A small network was trained on invented records. Each row is its activation on one of them, seen along a few directions.
Here are examples, each followed by its value of one field, P.
The largest differences between rows may come from other fields.
In the rows, zero is written as 500.
Strong random noise was added to every row along 3 fixed directions; ignore it. To show where, here is one row again and again, with new noise each time:
[531 424 498 538 594 674 517 511 455 363 455 590 388 364 414]
[471 549 507 462 490 475 422 549 507 590 592 279 532 575 400]
[457 515 571 493 596 520 373 351 369 397 596 539 421 581 510]
[479 520 501 483 492 458 470 536 512 556 549 362 524 535 448]
[532 422 450 543 495 513 631 602 567 479 400 530 491 350 478]

[466 457 565 614 702 546 379 321 358 445 590 476 406 626 454]
p4
[468 448 548 461 420 438 442 439 491 487 474 679 539 572 805]
p1
[476 453 538 454 424 507 413 502 508 530 491 577 542 572 715]
p1
[486 594 523 363 316 335 505 463 526 510 495 639 592 544 728]
p6
[450 510 534 499 498 310 517 381 457 454 518 599 510 552 654]
p5
[513 432 530 616 665 541 546 305 380 305 457 758 370 450 537]
p4
[573 509 479 404 433 751 505 613 520 401 430 617 447 325 428]
p6
[557 325 500 569 576 799 514 513 470 319 339 832 385 341 602]
p3
[526 432 462 531 440 496 582 581 585 546 393 578 554 450 609]
p2
[525 556 465 419 414 517 556 598 553 492 479 482 518 402 424]
p5
[552 510 466 382 375 624 586 609 546 358 389 731 465 285 542]
p7
[500 511 472 480 431 524 453 631 585 665 513 317 589 568 464]
p2
[504 542 500 481 507 460 550 445 470 415 498 585 468 449 475]
p8
[497 518 429 514 416 336 605 674 649 713 499 203 625 499 394]
p8
[502 474 485 465 414 581 423 643 582 646 484 389 586 567 547]
p3
[521 598 489 325 359 603 471 613 530 451 506 527 502 408 456]
p7

Here are new rows. What is P for each?
[477 599 480 446 425 330 543 521 543 578 546 380 572 536 458]
p8
[502 534 514 362 336 560 419 577 547 534 494 561 561 521 638]
p1
[522 492 476 484 503 578 526 587 521 482 483 445 473 406 388]
p5
[459 445 545 559 584 554 338 461 454 589 579 366 505 671 524]
p2
[516 363 477 515 379 429 627 562 598 492 327 755 562 406 827]
p1
[516 431 492 548 532 579 512 511 501 470 434 600 481 468 551]
p2
[476 545 525 464 491 554 354 512 487 593 584 361 536 639 473]
p2
[549 430 426 604 498 418 724 558 593 517 362 566 524 366 505]
p4
